These are the activations of a small neural network, seen along a few directions. Each row is one input.
Each table varies a few parts of the input and shows all the possible inputs, shuffled.
Descriptions start from the smaller parts, as in this example, which fits no table here: ring(8) and (point or line(11) or (values(3) and line(4))).
Shared parts are said once, and a part with two or three values counts as separate values.

Other details of the inputs shift rows strongly along two fixed directions, in all tables alike. That doesn't count.

Table:
x1: [ 19  16 -52  47 -20  -5  92   0   1  -6 -40 -35]
x2: [ -8 -20  40  20 -49  12 -44   7  19 -30  16  23]
x3: [ 25  20  -1   1  31   9  43   3  -9  27 -23   2]
x4: [  0   9 -18  27  53   3  32   2 -42  -3  -8 -38]
x5: [  6  38 -13  -4 -48  34 -58  -3  31 -21  13  46]
x6: [-45  25   7 -43  11  20 -67  21 -19  18  38 -14]
x7: [ 33  -7 -10  47 -79  -4  11  -6  32 -43  -6  43]
x8: [-35  14  40   1 -14  -2 -19  12   2 -21   6 -13]
x9: [ 50  25   3  17 -36  11  11  -3  43 -22 -51  66]
x10: [-21 -33   3 -34  28   7   8   3 -25  46  -7 -16]
x11: [ 35 -15 -60  25   7 -42  64  24   9  11 -19  20]
x12: [ 57  26   8  32 -16  39  10 -15  48 -12 -40  63]
x13: [ 22  38 -26  16 -53  46 -40   2  40 -25  -3  55]
x14: [ 14  13  32  -9 -13  27 -43 -19  39  -3 -34  30]
x15: [  8 -10  13 -22  -3 -25 -48 -25  39  -6  44  37]
x16: [ -1 -19   5 -24 -17 -27 -58 -27  44  -4  22  23]
x17: [-27  18  31 -64  58 -31  -3  -5 -45  45  25 -39]
x18: [-20  14 -30 -30  23  20  -9  40 -27  21  24 -32]
x19: [ 31 -12 -40  49  -6  -1  85   8 -20   8   5 -22]
x20: [-52 -26  11 -32   7 -37  -8  -2 -50  28  42 -76]
x21: [ 18 -19  18  -1 -30  24 -17   0  29  -8 -20  71]
x22: [  7  13 -17 -23  26 -19  41  -3 -21  35 -32 -30]
x23: [ 17  -7  18 -25 -28   8 -23 -39  26  -3  19  62]
x24: [ 12 -26 -33  15  36 -25  42  43  -4  24 -12  -1]
x25: [-27  16  43  15 -22  11 -30   9  18 -32  -2   5]
x26: [ 34  -7 -43  49 -22  -7  82  -1 -13   1   6 -10]
x27: [  7 -22 -24   4  58 -17  37  22  -9  39  16 -15]
x28: [-61   3  29 -14  27  -2 -11   8 -27  17  10 -70]
x29: [ 40 -11 -56  26  32 -23  74  12   7  25  -1   5]
x30: [-41   1  20 -30  23 -19 -55 -25 -31 -16  13 -49]
x31: [-50  -4  10 -26  52 -19 -26  -7 -56   7   7 -76]
x32: [ 33 -23 -50   7  -2   5  73  -3  -5  29 -39  10]
x33: [-25 -25  14 -40  56   2  20   9 -47  56  22 -18]
x34: [-12 -21  20  13 -30  -5 -11  15  -5 -15  18  -3]
x35: [ 36  24 -90  20  -2  23  72  39 -12   9 -17 -10]
x36: [ 51  33 -60  23 -58  37   6   5  41 -34 -11  50]
x37: [  6 -20 -16 -16  38   3  56   6 -34  45   3  -3]
x38: [-36   8  22   0  -6   4  -7  -5  -1  -2   0 -42]
x39: [ 17  12   7  42  11  29 -25 -19   8 -39 -11  15]
x40: [ 11  17  33  -7   1  11 -22  10  17  -2 -32  35]
x41: [ 25 -11   6 -12 -16  15   1 -27  20   3   8  54]
x42: [ 38  41 -99  40 -15  17  81  29 -14  14 -30   7]
x43: [ -5 -23   0 -14  23 -32 -15  23   9  11  13   9]
x44: [ 23  16 -10  33 -24  -3 -10 -11  11 -58 -28  28]
x45: [ 14  14  -1  26  12  11  -4 -21  -6 -32  -3   0]
x46: [ 11  23  45 -30  -1   9 -42 -27  24  -1   7  34]
x47: [-34 -21  45 -18   2  -3 -37  -7 -22   6  61 -30]
x48: [-13 -26 -20 -24  34 -37   2   6  -3  35  15 -30]
x49: [ -3  20  18  34  -5  24  12  -4  16 -17   3  -4]
x50: [-44  -4  34 -11  33   7 -73 -16 -23 -15   2 -41]
x51: [-19  12  16 -12  31 -12 -28 -23 -30 -20  25 -26]
x52: [-30 -32  -1   6  12  -4  21  17 -40  30  11 -66]
x53: [  1   5   4  24  -4  19 -38 -24   9 -38 -25  -5]
x54: [-42  13  38 -73  48 -45 -19  14 -49  37  11 -35]
x55: [  2 -28   8  -7   0  -2 -49  -6  44   3   8  18]
x56: [  8 -23   6 -10 -11  -7 -54 -15  52  -5  10  25]
x57: [ 21   9 -43  55  27   0  61  25 -32 -22 -51 -17]
x58: [-11  21  43  14 -26  22 -28 -20  31 -30  20  10]
x59: [ 12 -29 -36  -7  17   6  61   5 -20  41 -30  -7]
x60: [ 27 -15  -2  -4 -33   5   6  -5  23  -8 -19  65]
x61: [-55  12  52 -28  -6 -20 -40   7 -11 -16  29 -29]
x62: [ 31 -19  -9  51 -69  27   3 -17  43 -31 -14  22]
x63: [-20 -26   8 -39  27 -12  15  20 -35  34   0   2]
x64: [-58  15  49 -35  -6 -31 -40   1 -16 -15  33 -33]
x65: [-37   8  25 -11 -13  -4 -19 -13   3  -9  10 -40]
x66: [ -5 -16  42  17 -30  23 -41 -14  16 -17  40  12]
x67: [-26   3  25   8  28   0 -46   9 -26 -28  -8 -15]
x68: [-21  22  23  -5  -5 -10   2 -17  -3 -12  31 -24]
x69: [ 12   9 -16  -5  28   3  47   8 -14  36 -46 -24]
x70: [  0 -20 -21 -10  27 -44  18  27  -3  20   9   0]
x71: [  7  23 -10 -19 -37  40 -61   7  32 -25  22  31]
x72: [  3   8 -12 -21  33 -10  39   4 -22  39 -33 -33]
x73: [ 29 -13 -44   5  -6 -15  76  13 -14  19 -31  32]
x74: [ -1 -19  10 -36 -29   0 -29 -35  19   7   1  34]
x75: [-11 -21  -3  11 -12 -23  25  23 -30   1  15 -28]
x76: [  7  24  25  25 -38  19  -9 -25  38 -38  13  20]
x77: [-10  11  31   6 -12  -1 -61 -13   4 -53  -5  17]
x78: [ 43 -14 -55  32  36 -13  74  18   8  25  -6   4]
x79: [ 13 -19   8  25 -65  11 -26 -25  34 -29   8  11]
x80: [-10  13  33 -32  23  -9 -12  16 -13  18 -18   3]
Each input here is: line(4) and (values(2) or (values(3) and ring(6))).
Question: The inputs of x10 and x59 match in every part but the line(4) part. If x66 is changed in the same way as x10 into x59, which row does it become?
Answer: x47
Question: The inputs of x5 and x13 match in every part but the line(4) part. If x35 is changed in the same way as x5 into x13, which row does it become?
Answer: x71
Question: Which other rows does x44 become when the values(3) part takes its other values? List them by row number.
Answer: x30, x51
Question: Which other rows does x6 become when the values(2) part takes its other values? List them by row number.
Answer: x18
Question: A walk changes only the line(4) part. It starts at x67 and steps to x57. List the rest of the walk in order.
Answer: x77, x44
Question: Which other rows does x11 become when the ring(6) part takes its other values? List them by row number.
Answer: x7, x44, x54, x64, x73
Question: Which other rows does x79 become when the ring(6) part takes its other values? List them by row number.
Answer: x31, x32, x48, x65, x72
